A small network was shown many inputs. Here are its activations along a few directions, one row for each input.
Each table varies a few parts of the input and shows all the possible inputs, shuffled.
A made-up example of a description, with smaller parts first: one of 3 separate values, together with either a single point or one of 11 places around a ring or (one of 4 places along a line, together with one of 5 places around a ring).
Shared parts are said once, and a part with two or three values counts as separate values.
(in the rows, 128 means zero)

Table:
x1: [ 69 209 122 120  80 206  59 137 149 117 180 105 128 155 120]
x2: [ 92 145 154  71 147 150  89  77 170  95 199 126 105 164 167]
x3: [111  46 146 160 144 114 197 183 100 156  61 128 157  57 128]
x4: [177  97 128 141 182  75 128  72 143 164 129 158 119 182 156]
x5: [153 106 124 134 109  83 234 128 127 152  83 118 104  82 111]
x6: [137 149 134  79  74 119 210 137 127  69 130 118  92  61 111]
x7: [150 203  99 129  91 158  73 136 112  95 146 122 137 143  89]
x8: [128  96 107 202 146 148  60 196  84 182  85 131 179 138 117]
x9: [ 61 152 153  65  74 161 200 137 157  86 162 100  95  71 128]
x10: [161 146 134  92 150 105  99  75 149  73 156 146 107 160 148]
x11: [137  39 140 158 212 100  92 132 113 164 104 161 161 155 171]
x12: [161 148  94 186 126 117  94 126 107 182 101 124 151 167  89]
Question: The inputs of x7 and x10 match in every part but one. If x12 is changed in the same way as x7 into x10, which row does it become?
Answer: x4
Question: Describe the family of inputs behind these rows.
Answer: one of 3 separate values, together with one of 4 places along a line
Question: Change only the choice among 3 separate values in x2. List by row number the other rows that result.
Answer: x1, x9

Table:
x13: [187 134  76 157 139  98 102 135  69 137  63 166 135 139  90]
x14: [ 76 145 140 137  79 177 105 208 136 117 148 112 164 102 121]
x15: [102 202 111  98 116 157  85  52 165 140 165 103  91 176 133]
x16: [165 213 106 101  90 143 103  82 114  64 140 122 104 117  94]
x17: [ 98 106 139 156 109 172 100 217 106 154 118 104 178 107 113]
x18: [133  98 176  84 179 122 123 114 167  84 168 141 137 121 189]
x19: [124  83 123 165 137  79 225 122 111 166  52 148 103  88 107]
x20: [190 186 107 119 104 108 111 147 130  84 148 122 152 131 109]
x21: [153 123 116 153 155 117  87 126 147 196 150  99 142 199 147]
x22: [128 107  92 179 149 118  82  85 116 210  99 144 130 195 139]
x23: [131 137 134  98 109  96 236 147 162 139 139 110 115  79 131]
x24: [121  36 146 145 208 106 116  78 103 114  92 174 140 130 157]
x25: [215 139 109 147 133  96 108 160  96 118 132 123 153 139  96]
x26: [ 37 179 134 119  72 201 100 144 120  92 141 114 122  92  89]
x27: [152  93 140 125 121  82 225 173 130 167 111 113 110  95 131]
x28: [148  45 173 118 186 105 115 131 130 100 150 149 137 141 188]
x29: [ 94 162 142  78  75 126 227  83 141 109 130 117  73  80 114]
x30: [130 159 123 130 121 133  99 119 181 157 188 112 130 203 146]
x31: [ 79  87  98 183 117 175  97 185  81 156  62 141 154 111 108]
x32: [ 98 127 176  67 163 147 114  51 153  56 163 146  89 116 158]
Question: Describe the family of inputs behind these rows.
Answer: one of 4 places along a line, together with one of 5 separate values
Question: The inputs of x15 and x16 match in every part but the choice among 5 separate values. If x21 is changed in the same way as x15 into x16, which row does it become?
Answer: x25
Question: Change only the place on the line of 4 in x19. List by row number the other rows that result.
Answer: x23, x27, x29

Table:
x33: [167  89 146 126 162 113 132 123 123 108 119 140 139 120 139]
x34: [102 158 130 108 103 152 132 145 133  93 140 119 125 113 133]
x35: [132 176 120 107 103 125 140 118 136 108 142 124 114 136 126]
x36: [126 122 109 152 130 124 148 107 111 151  88 136 119 128 109]
x37: [126 160 123 109 101 131 141 106 138 120 153 123 115 132 116]
x38: [141  92 140 152 160 106 129 139 140 169 127 129 139 133 159]
x39: [139 132 120 142 161 137  37 108 127 132 142 139 145 180 141]
x40: [ 95  93 120 149 116 127 130 159 119 159  98 127 122 130 125]
x41: [123 118 116 157 128 106 146 130 121 166 105 128 123 150 109]
x42: [122 101 121 134 117 125 136 147  91 113 102 137 115  98 120]
x43: [109 104 113 142 118 150 137 139 103 147  90 145 122 111 131]
x44: [ 95 143 131 110 107 158 132 140 140 113 147 105 121 105 116]
x45: [112 131 143  93 141 135 126  94 154 122 150 118 120 127 141]
x46: [115 131 138  93 136 135 130  98 143 112 160 136 122 136 144]
x47: [141 171 120 111 103 125 138 122 149  98 143 137 106 130 118]
x48: [140 125 130 168 131  97 145 141 125 172 121 126 139 138 118]
x49: [143 113 122 136 132 125 141 187 115 140 121 124 169 110 125]
x50: [130 141 142  95 137 126 128 110 152  91 149 147 118 134 146]
x51: [154  96 135 143 168  89 141 142 129 126 132 123 150 130 143]
x52: [149 164 102 156 129 136  47 121 116 141 137 124 137 179 114]
x53: [123  90 121 134 165 134 138 107 121 137  96 151 123 142 141]
x54: [169 117 130 141 120 102 140 125 107 130 114 128 129 109 118]
x55: [ 97 143 129 107 101 158 135 140 130 105 152 120 124 114 121]
x56: [ 91 148 144 118 103 159 136 129 136 119 152  99 122 111 119]
x57: [127 147 113 154 123 164  35 145 116 127 131 127 155 157 119]
x58: [120 144 141  95 135 128 129 101 145  98 148 135 127 137 154]
x59: [120  82 124 139 156 115 129 130 134 163 110 140 114 153 151]
x60: [134 102 140 128 168 108 134 109 104 116 106 151 125 118 134]
x61: [148 106 127 131 129 129 134 163 117 105 105 127 152  94 119]
x62: [124 167 127 110 109 132 137 106 143 133 149 105 108 123 115]
x63: [159 124 119 128 127 117 143 124  96 138  96 144 107 116 119]
x64: [107 154 127 110 102 148 132 148 140  85 145 134 119 113 127]
x65: [113 131 157 105 134 135 129  84 157 122 152 112 125 134 140]
x66: [125 161 138 122 101 134 142  97 148 130 146  99 111 127 111]
x67: [127 105 131 157 121 130 130 176 130 169 115 123 148 112 137]
x68: [161 129 118 143 132  93 149 150 118 150 124 125 159 125 112]
Question: Describe the family of inputs behind these rows.
Answer: one of 3 separate values, together with either a single point or one of 5 places along a line or one of 6 places around a ring
Question: The inputs of x51 and x68 match in every part but the choice among 3 separate values. If x60 is changed in the same way as x51 into x68, which row does it become?
Answer: x63
Question: Change only the place on the line of 5 in x56. List by row number the other rows that result.
Answer: x34, x44, x55, x64
Question: Change only the choice among 3 separate values in x36. List by row number the other rows that result.
Answer: x43, x53

Table:
x69: [112 103 131 136 108 129 164 172 110 141 110 119 138  91 114]
x70: [144 110 123 128 122  98 191 126 123 140 100 129 115 103 118]
x71: [105 219 134  72 101 179  72  81 170  72 208 101  98 157 129]
x72: [130 124 117 164 134 141  62 159 113 151 125 122 148 155 124]
x73: [152 131 111 154 146 110  93 104 125 160 120 128 132 170 122]
x74: [ 90 200 150  51  78 165 169  98 171  54 185  98  95  92 121]
x75: [160 107 132 135 174 108  95 102 130 145 145 147 142 169 147]
x76: [144  84 144 115 139  90 189 126 127 124 117 145 121 104 144]
x77: [ 92  81 145 124 139 123 170 137 123 128  99 135 132  94 139]
x78: [114 103 133 151 160 143  77 125 122 148 123 142 141 153 150]
x79: [139 127 115 143 101 116 179 160 114 131  92 134 129  96 109]
x80: [156 146 100 163 134 133  76 145 109 141 112 137 146 153 118]
Question: Describe the family of inputs behind these rows.
Answer: one of 2 separate values, together with either a single point or one of 5 places around a ring
Question: The inputs of x72 and x69 match in every part but the choice among 2 separate values. If x75 is changed in the same way as x72 into x69, which row does it become?
Answer: x76
Question: Change only the choice among 2 separate values in x79. List by row number the other rows that result.
Answer: x80
Question: Change only the choice among 2 separate values in x74. List by row number the other rows that result.
Answer: x71

Table:
x81: [191  60 182 199 161  73  60 133 108 222 114 138 127 156 163]
x82: [123 221  82 122  54 167 151  97 156  98 147 111  84 139  78]
x83: [161 114  98 213 128 101 185 166 118 173  46 108 115 114  83]
x84: [125 186 124  77 132 119  33  61 150 171 187 129 142 198 167]
x85: [ 87  33 172  76 168 172 142 107 166  87 118 117 115 114 115]
x86: [156 163 167  46 134 152 132  29 154  73 162 159  53 177 185]
x87: [154 173 101  45  81 123 212  95 183  79 192 131 118 115  82]
x88: [185  37 135 159 216  90 159 110 159 135  80 162  93 132 125]
x89: [ 60 116 159 150 166 167  80 157 156 168 162 137 164 148 165]
x90: [197 146 110 202 137 118  71 167   5 194  93 178 171 101 140]
x91: [ 23 137  97 151  95 166 167 179 136 100  91  64 122 102 116]
x92: [140 228 158 136  87 136  27 106  74  94 180 138 131 185 110]
x93: [193  74  86 120 136  56 234 157 129 149  88 128 142  61 131]
x94: [ 38 145 129 163 119 137  45 178  70  95 128 145 198 120 125]
x95: [ 88  86 123  61 105 144 222 176 157  81 132  73 144  56 137]
Question: The inputs of x86 and x85 match in every part but one. If x87 is changed in the same way as x86 into x85, which row does it become?
Answer: x95
Question: Describe the family of inputs behind these rows.
Answer: one of 3 separate values, together with one of 5 places around a ring
Question: Start at x81 and move only the place on the ring of 5, one step at a time. The first step leads to x90. Which rows follow, in order?
Answer: x83, x93, x88
